Each row below holds a small network's activations on one input, seen along a few directions.
In each table, some parts of the input vary, and every possible input appears once, in random order.
A made-up example of a description, with smaller parts first: one of 5 places around a ring, together with either a single point or one of 11 places around a ring or (one of 2 separate values, together with one of 6 places along a line).
Shared parts are said once, and a part with two or three values counts as separate values.

Other details of the inputs shift rows strongly along two fixed directions, in all tables alike. That doesn't count.
These rows show it; all are for the same input, with only those details redrawn:
-.34,-.14,.14,.28,.19,-.04,.04,.12,-.17,-.20,-.28,.21,-.23
.09,.08,-.51,.14,.32,-.66,-.12,-.03,.14,-.07,.17,-.52,-.09
.01,.05,-.43,.11,.39,-.69,-.10,-.01,.12,-.11,.09,-.45,-.11
.33,.02,.07,-.17,-.15,.42,-.30,-.32,.02,.37,-.10,-.11,.42
-.30,-.14,.25,.28,.03,.22,.03,.09,-.21,-.12,-.33,.32,-.16
.11,.06,-.40,.13,.24,-.47,-.13,-.03,.11,-.03,.10,-.43,-.02
-.33,-.15,.26,.35,.00,.27,.08,.14,-.24,-.15,-.34,.33,-.20
.33,.02,.07,-.17,-.15,.43,-.29,-.31,.02,.36,-.11,-.11,.43

Rows:
x1: -.25,-.22,.12,-.06,-.06,.05,.36,.23,.04,-.16,-.37,.44,-.41
x2: .64,.31,.17,-.33,-.54,.13,.09,-.41,-.36,-.13,-.03,.04,.67
x3: -.55,-.04,.28,.17,-.08,.28,-.11,.31,-.11,-.27,-.07,.32,.01
x4: .33,.01,-.33,-.02,.30,-.67,.07,.07,.23,-.04,.19,-.55,-.34
x5: -.16,-.49,.01,.05,-.18,.05,.34,.22,.01,-.09,-.16,.56,-.24
x6: .47,.09,.07,-.21,-.28,.24,.08,-.13,.25,.47,-.01,.02,.11
x7: .15,.06,-.34,-.05,.42,-.69,-.01,.16,.11,-.10,.38,-.46,-.52
x8: .26,.00,.00,-.07,-.12,.28,-.26,-.27,.01,.28,-.05,-.15,.31
x9: -.10,.21,.34,.00,-.26,-.04,.28,.03,-.68,-.61,-.05,.49,-.01
x10: .30,.03,-.13,-.45,-.28,.38,-.07,-.12,.15,.29,.14,.01,.03
x11: -.34,.27,-.45,.07,.22,-.74,-.05,.08,.14,-.08,.38,-.48,-.18
x12: .40,.19,.06,-.29,-.20,.29,-.07,-.08,.18,.46,.19,.07,.02
x13: -.58,.02,.31,.22,.24,.10,.18,.15,.14,-.52,.07,.25,-.11
x14: .01,.13,.07,-.13,-.32,.21,-.12,-.29,.14,.35,-.02,-.20,.40
x15: .40,-.24,-.12,-.47,-.34,.42,-.13,-.18,.13,.40,.28,.22,.28
x16: -.45,-.09,.40,.25,.06,.24,.27,.03,.19,-.43,-.16,.27,.06
x17: .34,.09,.05,-.27,.05,.36,-.16,-.08,-.12,.52,.22,-.15,.27
x18: -.48,-.12,.28,.23,-.08,.14,.03,.27,.00,-.28,-.29,.27,.08
x19: -.47,-.07,.14,.28,.21,.04,-.06,.20,-.29,-.24,-.04,.29,-.38
x20: .19,.05,-.38,.11,.34,-.53,.14,.16,.06,.13,.20,-.50,-.09
Q: The inputs of x14 and x11 match in every part but one. If x18 is changed in the same way as x14 into x11, which row does it become?
A: x3
Q: What do these inputs look like to the network?
A: one of 2 separate values, together with either a single point or one of 9 places along a line
Q: Which other rows does x1 become when the choice among 2 separate values takes its other values? List them by row number.
A: x10

Rows:
x21: -.48,-.04,.24,.22,.17,-.01,.16,.22,-.20,-.36,-.09,.27,-.36
x22: -.09,.08,-.22,-.03,.23,-.33,.04,.06,.19,-.26,.22,-.18,-.02
x23: -.17,-.05,.30,.17,-.05,.22,.04,.02,-.34,-.11,-.09,.27,.06
x24: -.57,-.08,.06,.27,.19,-.15,.17,.28,-.04,-.20,-.09,.28,-.43
x25: .61,.17,-.31,-.42,-.09,-.09,-.03,-.15,.09,.20,.36,-.33,.20
x26: -.41,-.22,.19,.40,.20,-.03,.14,.26,-.15,-.10,-.33,.28,-.47
x27: .36,.22,.04,-.19,-.30,.33,-.18,-.40,.04,.15,.07,-.17,.53
x28: .29,.00,.44,-.22,-.51,.77,.12,-.17,-.32,.13,-.22,.52,.26
x29: .37,.05,.26,-.24,-.44,.44,.06,-.25,-.17,.06,-.09,.36,.20
x30: .11,-.10,-.10,-.02,-.05,.09,-.08,-.01,.33,.16,-.04,-.09,.14
x31: .12,-.14,.24,-.11,-.11,.62,-.29,-.10,-.14,.38,-.16,.17,.13
x32: -.06,.05,.39,.11,-.26,.32,-.02,-.09,-.39,-.15,-.30,.23,.22
x33: .09,.00,.30,-.19,-.34,.78,-.22,-.19,-.03,.48,-.11,.21,.29
x34: .16,-.06,-.06,-.03,.05,.09,-.08,-.14,.24,.25,-.01,-.24,.11
x35: .03,-.14,.30,-.18,-.29,.45,.09,.03,-.11,.24,-.13,.53,-.15
x36: .00,.05,-.04,.04,-.09,-.36,.33,.15,-.27,-.35,-.13,.12,-.14
x37: -.27,-.16,.22,.14,.00,-.20,.39,.22,-.30,-.38,-.11,.53,-.38
x38: -.24,-.16,.39,-.02,-.27,.67,-.03,.09,.05,.12,-.18,.48,.09
x39: -.53,-.04,-.29,.25,.36,-.64,.20,.39,.16,-.35,.06,.03,-.46
x40: -.28,-.05,.11,.16,-.01,-.04,.15,.06,-.11,-.27,-.01,.18,.01
x41: .13,-.23,.29,-.11,-.23,.40,.14,-.03,-.02,.27,-.28,.44,-.15
x42: -.26,.05,-.05,-.01,.12,-.16,.08,.17,.18,-.13,.16,-.01,-.14
x43: .15,.22,-.50,.03,.13,-.68,-.03,.00,.28,-.36,.28,-.46,.12
x44: .06,-.02,-.20,.19,.39,-.40,-.05,.14,.06,.03,-.05,-.28,-.24
x45: -.34,.01,.23,.24,-.07,.05,.19,.06,-.17,-.42,-.19,.32,-.09
x46: .03,.11,-.03,-.09,.02,.06,-.05,-.12,.06,-.06,.17,-.14,.12
x47: .25,.04,.40,-.11,-.28,.68,-.20,-.22,-.32,.26,-.10,.23,.47
x48: -.14,-.02,.33,-.06,-.16,.48,.00,-.07,-.06,-.06,-.03,.27,.13
x49: -.02,.21,-.46,.10,.15,-.86,.07,-.01,.11,-.41,.19,-.50,.06
x50: .05,.00,-.63,.00,.37,-.70,-.17,.02,.27,.04,.29,-.62,-.19
x51: .31,-.02,-.56,-.08,.24,-.67,.17,.13,.24,.13,.17,-.39,-.27
x52: .12,.25,-.51,-.01,.39,-.72,-.09,-.01,.12,-.17,.40,-.60,-.08
x53: -.12,-.03,.31,.00,-.14,.54,-.11,-.02,-.14,.27,-.16,.30,.04
x54: -.13,-.01,.00,.04,.01,-.11,.10,.01,.01,-.21,.05,.08,.17
x55: .13,.12,-.11,-.02,.03,-.11,-.09,-.15,-.10,.02,.16,-.21,.26
x56: .22,.20,-.02,-.22,-.09,.22,-.24,-.16,.06,.36,.25,-.27,.23
x57: -.12,-.10,.02,-.03,-.02,.00,.23,.27,-.10,.05,-.06,.33,-.36
x58: -.09,-.19,.29,.13,.01,.39,.02,-.03,-.01,.17,-.28,.16,-.06
x59: -.28,-.20,.07,.14,.15,.10,-.05,.11,-.12,-.01,-.16,.17,-.26
x60: .20,.15,-.03,-.29,-.17,.26,-.19,-.18,.23,.30,.28,-.24,.31
x61: -.15,.02,.55,.08,-.32,.65,.02,-.14,-.33,-.08,-.31,.45,.19
x62: -.06,.08,-.22,-.07,.10,-.27,-.05,.15,.31,-.07,.32,-.26,-.04
x63: -.20,-.11,-.12,.17,.23,-.23,.02,.11,.13,.07,-.09,-.11,-.27
x64: -.12,-.06,-.17,.26,.37,-.40,.05,.12,.08,-.05,-.07,-.21,-.30
x65: .55,-.09,-.09,-.28,-.14,.22,.02,-.12,.14,.44,.00,-.12,.12
x66: .37,-.06,-.02,-.20,-.15,.37,-.19,-.29,.31,.44,.02,-.25,.37
x67: .21,.07,.00,-.11,-.20,-.26,.17,-.09,-.16,-.22,-.08,.07,.03
x68: .32,-.01,-.01,-.18,-.17,.39,-.20,-.30,.26,.52,-.03,-.20,.35
x69: .08,-.02,.38,-.13,-.36,.67,-.09,-.27,-.17,.18,-.05,.25,.50
x70: -.21,-.29,.12,.20,.18,-.24,.38,.29,-.03,-.21,-.26,.38,-.65
x71: -.14,-.18,-.42,.08,.33,-.65,.24,.36,.01,-.18,.08,-.04,-.61
x72: .50,.20,-.27,-.25,-.11,-.07,-.26,-.38,.10,.28,.34,-.53,.57
x73: .11,.08,-.16,-.03,.05,-.04,-.21,-.03,.04,.27,.14,-.21,.02
x74: -.46,.03,.27,.34,.04,-.18,.20,.15,-.42,-.50,-.34,.28,-.16
x75: .42,.00,-.36,-.33,-.11,.13,-.36,-.32,.37,.43,.26,-.48,.38
x76: -.16,-.03,.16,.00,-.04,.18,.02,.09,.07,-.22,.04,.17,.04
x77: .15,-.04,.41,-.31,-.37,.73,.10,.03,-.16,.32,-.04,.43,.03
x78: .45,.17,-.34,-.38,-.01,-.36,-.04,-.08,.25,.24,.44,-.36,-.05
x79: .47,.28,-.08,-.13,-.11,.09,-.27,-.28,-.10,.12,.09,-.27,.42
x80: -.23,.05,.33,.21,-.09,.25,.08,-.03,-.34,-.25,-.23,.34,.00
x81: -.08,-.01,-.14,.07,.05,-.30,.06,.07,.10,-.28,.17,-.10,.14
x82: -.10,.12,-.09,.08,.01,-.20,.09,.00,.05,-.36,.01,.02,.08
x83: .01,-.12,-.22,.10,.18,-.28,.03,.10,.36,-.05,.03,-.24,-.08
x84: .09,.01,-.53,.22,.52,-.85,-.02,.11,.21,-.05,.16,-.62,-.33
x85: -.27,-.29,.12,.06,-.03,.26,-.04,.15,.09,-.05,-.14,.28,-.11
x86: .20,-.10,-.22,-.24,-.05,.17,-.23,-.17,.30,.28,.09,-.17,.25
x87: -.28,-.06,.44,.17,.00,.38,.05,.10,-.35,-.18,-.17,.41,-.16
x88: .04,.11,.12,-.19,-.15,.34,-.12,-.12,.10,.24,.16,-.07,.17
x89: -.23,-.22,.20,.01,-.09,.45,-.06,-.01,-.01,.12,-.17,.26,-.06
x90: .34,.25,-.05,-.07,-.13,-.09,-.20,-.21,-.21,.00,-.02,-.28,.41
x91: .00,-.03,-.58,.12,.48,-.84,.07,.13,.47,-.15,.17,-.54,-.22
x92: .01,.03,.42,-.01,-.07,.55,-.11,-.03,-.30,.02,-.10,.30,.08
x93: .51,.23,-.26,-.29,-.30,-.08,-.24,-.33,.21,.05,.17,-.47,.72
x94: .10,.23,-.48,-.02,.11,-.78,.01,-.06,.18,-.35,.16,-.50,.22
x95: .45,.31,-.35,-.21,-.15,-.32,-.19,-.38,.13,.04,.21,-.63,.56
x96: -.56,-.10,.18,.40,.30,-.16,.13,.43,-.28,-.23,-.21,.40,-.57
x97: .53,.31,-.28,-.13,-.07,-.17,-.27,-.36,.01,.11,.26,-.53,.43
x98: -.24,-.29,.00,.07,.08,-.16,.22,.26,-.08,-.18,-.13,.40,-.61
x99: -.27,-.10,.15,.09,.12,-.24,.35,.29,-.19,-.43,-.04,.44,-.57
x100: .39,.02,-.04,-.10,-.01,.27,-.25,-.17,.07,.48,-.07,-.20,.22
x101: -.43,-.02,.28,.23,.14,.03,.09,.27,-.22,-.15,-.05,.24,-.39
x102: -.39,.12,-.21,.35,.26,-.87,.21,.21,-.18,-.62,-.07,-.20,-.28
x103: -.08,.10,.02,-.06,.04,-.02,-.09,.03,.06,.10,.18,-.16,-.06
x104: .20,-.08,-.11,-.09,.01,.16,-.29,-.14,.02,.32,.05,-.20,.10
x105: -.03,.13,.06,.00,.14,.00,-.12,.12,-.08,.09,.11,-.07,-.11
x106: .04,.03,-.06,-.13,-.12,.17,-.13,-.09,.18,.26,.10,-.06,.16
x107: -.60,-.21,.18,.44,.30,-.14,.23,.33,-.16,-.22,-.37,.34,-.55
x108: -.16,-.14,.25,.08,-.09,.07,.38,.22,-.37,-.23,-.15,.52,-.22
x109: .22,-.05,-.15,-.15,-.03,.14,-.12,-.17,.37,.34,-.01,-.19,.28
x110: -.46,-.20,.05,.30,.19,-.14,.21,.24,.08,-.17,-.24,.21,-.38
Q: The inputs of x84 and x97 match in every part but one. If x64 is changed in the same way as x84 into x97, which row does it become?
A: x80
Q: The inputs of x44 and x105 match in every part but one. If x58 is changed in the same way as x44 into x105, which row does it become?
A: x103
Q: The inputs of x53 and x55 match in every part but one. If x57 is changed in the same way as x53 into x55, which row does it become?
A: x108
Q: What do these inputs look like to the network?
A: one of 9 places along a line, together with either one of 2 separate values or one of 8 places along a line
Q: Which other rows does x51 become when the choice among 2 separate values takes its other values? List them by row number.
A: x41
Q: Start at x47 and move only the place on the line of 8, one step at a time. The first step leads to x23. Which rows follow, in order?
A: x55, x72, x69, x40, x54, x81
Q: Which other rows agree with x49 in the place on the line of 9? List them by row number.
A: x32, x36, x67, x74, x90, x93, x94, x95, x102

Rows:
x111: -.24,-.21,-.34,.03,.32,-.56,.17,.40,.30,-.21,.21,.05,-.66
x112: .48,.09,-.35,-.15,-.07,-.03,-.20,-.19,.57,.49,.07,-.63,.46
x113: .45,.18,-.37,-.45,-.21,.14,-.49,-.43,.30,.18,.39,-.49,.77
x114: .50,.31,-.32,-.34,-.17,.03,-.59,-.53,-.05,.39,.29,-.59,.64
x115: -.23,-.03,-.57,.08,.53,-.96,.19,.35,.20,-.09,.47,-.30,-.72
x116: .33,.15,-.70,-.17,-.05,-.57,-.26,-.22,.28,.07,.28,-.68,.51
x117: -.31,.15,.43,.15,-.03,.03,.34,.23,-.35,-.47,-.03,.45,-.13
x118: -.03,-.01,.58,-.09,-.22,.96,-.17,-.26,.08,.49,-.07,.19,.33
x119: -.32,.13,.54,.23,-.12,.13,.31,.20,-.59,-.43,-.34,.51,-.29
x120: -.25,-.12,-.10,.09,.29,-.29,.11,.33,-.16,.02,-.05,.17,-.72
x121: .56,.10,-.44,-.14,-.05,-.12,-.40,-.35,.03,.21,.21,-.57,.61
x122: .27,-.31,.26,-.35,-.46,.80,-.03,-.11,.10,.60,-.25,.47,.17
x123: -.33,.10,-.20,.35,.54,-.62,.02,.26,.08,-.15,-.03,-.36,-.51
x124: .12,.07,.15,-.09,-.37,.00,.26,-.25,-.11,-.14,-.15,.18,.21
x125: -.40,-.30,.45,.46,.22,.34,.18,.27,-.14,-.13,-.52,.40,-.33
x126: .11,-.38,.23,-.08,-.07,.55,.07,.03,-.18,.32,-.28,.49,-.22
x127: .23,.00,.45,.00,-.20,.41,.17,.04,-.41,-.22,-.34,.41,.23
x128: -.29,.08,.20,.15,-.04,-.18,.38,.23,-.11,-.67,-.05,.33,-.23
x129: -.28,-.01,.52,.05,-.38,.76,-.16,-.14,-.31,.09,-.03,.41,.36
x130: -.38,.00,-.43,.26,.55,-.84,.11,.16,.49,-.36,.21,-.44,-.47
Q: What do these inputs look like to the network?
A: one of 4 places along a line, together with one of 5 places around a ring
Q: The inputs of x115 and x117 match in every part but the place on the line of 4. If x120 is changed in the same way as x115 into x117, which row does it become?
A: x119
Q: Which other rows does x121 become when the place on the ring of 5 takes its other values? List them by row number.
A: x113, x114, x116, x129
